arr = [-29   9   4  11 -71  77 -52 -42  14  31 -29 -44]
arr[-12]	-29
arr[-9]	11
arr[1]	9

B =
[[-27 -18 -29 -18 -32 -12]
 [  6  18   4  17  -1  23]
 [-45 -35 -57 -42 -35 -68]
 [ 51  25  65  35  47  61]
 [ -7  17 -37  -5  24 -76]]
B[0][0] => -27
B[1][4] => -1
B[2][0] => -45
B[2][4] => -35
B[0][3] => -18
B[1][2] => 4
B[:, 3] => [-18, 17, -42, 35, -5]
B[:, 2] => [-29, 4, -57, 65, -37]
B[4][1] => 17
B[3] => [51, 25, 65, 35, 47, 61]
B[:, 5] => [-12, 23, -68, 61, -76]
B[3][1] => 25
B[1][5] => 23
B[2][2] => -57

x = [[151, 218, 125, 127, 76, 121], [17, 133, 136, 111, 135, 142], [162, 164, 93, 121, 159, 210], [200, 159, 117, 108, 83, 175], [112, 222, 101, 143, 153, 153], [146, 111, 69, 80, 53, 155], [142, 138, 204, 155, 121, 61], [95, 170, 79, 98, 49, 101], [151, 218, 125, 127, 75, 119], [145, 180, 101, 175, 192, 87], [138, 68, 44, 128, 171, 124], [144, 180, 103, 174, 191, 89], [156, 80, 173, 153, 201, 150], [128, 126, 77, 131, 89, 36], [69, 74, 130, 92, 137, 199], [125, 126, 176, 118, 163, 215]]
Indices start at 0.
(0, 0): 151
(5, 5): 155
(14, 4): 137
(5, 2): 69
(3, 1): 159
(0, 5): 121
(3, 3): 108
(1, 5): 142
(6, 0): 142
(4, 3): 143
(8, 4): 75
(3, 5): 175
(8, 3): 127
(8, 1): 218
(1, 0): 17
(9, 4): 192
(8, 0): 151
(15, 2): 176
(14, 3): 92
(13, 2): 77
(0, 4): 76
(2, 5): 210
(6, 5): 61
(13, 5): 36
(13, 1): 126
(10, 4): 171
(7, 1): 170
(7, 0): 95
(11, 3): 174
(10, 3): 128
(15, 1): 126
(10, 0): 138
(14, 1): 74
(14, 0): 69

W =
  44.548    41.637    54.735    45.919    42.353    42.911    46.225
  56.984    29.541   105.363  -150.700  -179.216  -121.148   131.988
-112.397   -54.005  -236.635   193.361   254.457   164.860  -234.547
 -58.306   -48.063   -77.292    23.028    34.172    11.290   -87.521
 -33.680   -28.151   -50.166     8.085    16.090     3.277   -49.523
  23.906    33.175    15.921    40.682    44.868    41.380    15.123
 -51.511   -40.828   -80.296    30.853    45.371    20.672   -82.268
 -20.919   -23.553   -16.330   -37.259   -39.800   -35.227   -14.778
 -74.247   -43.774  -143.697   116.065   151.019    95.005  -147.505
  75.210    40.813   151.156  -182.918  -223.694  -148.935   170.297
  21.794    23.499    35.163    25.959    21.799    23.359    21.525
W[0, 0]: 44.548
W[2, 0]: -112.397
W[1, 5]: -121.148
W[0, 4]: 42.353
W[4, 2]: -50.166
W[8]: [-74.247, -43.774, -143.697, 116.065, 151.019, 95.005, -147.505]
W[7, 4]: -39.800
W[1, 4]: -179.216
W[2, 6]: -234.547
W[5, 0]: 23.906
W[5, 3]: 40.682
W[3]: [-58.306, -48.063, -77.292, 23.028, 34.172, 11.290, -87.521]
W[9]: [75.210, 40.813, 151.156, -182.918, -223.694, -148.935, 170.297]
W[0, 3]: 45.919
W[5]: [23.906, 33.175, 15.921, 40.682, 44.868, 41.380, 15.123]
W[9, 0]: 75.210
W[10, 0]: 21.794
W[:, 5]: [42.911, -121.148, 164.860, 11.290, 3.277, 41.380, 20.672, -35.227, 95.005, -148.935, 23.359]
W[4]: [-33.680, -28.151, -50.166, 8.085, 16.090, 3.277, -49.523]
W[2, 4]: 254.457
W[2]: [-112.397, -54.005, -236.635, 193.361, 254.457, 164.860, -234.547]
W[3, 3]: 23.028
W[5, 6]: 15.123
W[:, 2]: [54.735, 105.363, -236.635, -77.292, -50.166, 15.921, -80.296, -16.330, -143.697, 151.156, 35.163]
W[7, 1]: -23.553
W[3, 4]: 34.172
W[10]: [21.794, 23.499, 35.163, 25.959, 21.799, 23.359, 21.525]
W[10, 3]: 25.959
W[6, 3]: 30.853
W[5, 1]: 33.175
W[4, 1]: -28.151
W[2, 3]: 193.361
W[8, 2]: -143.697
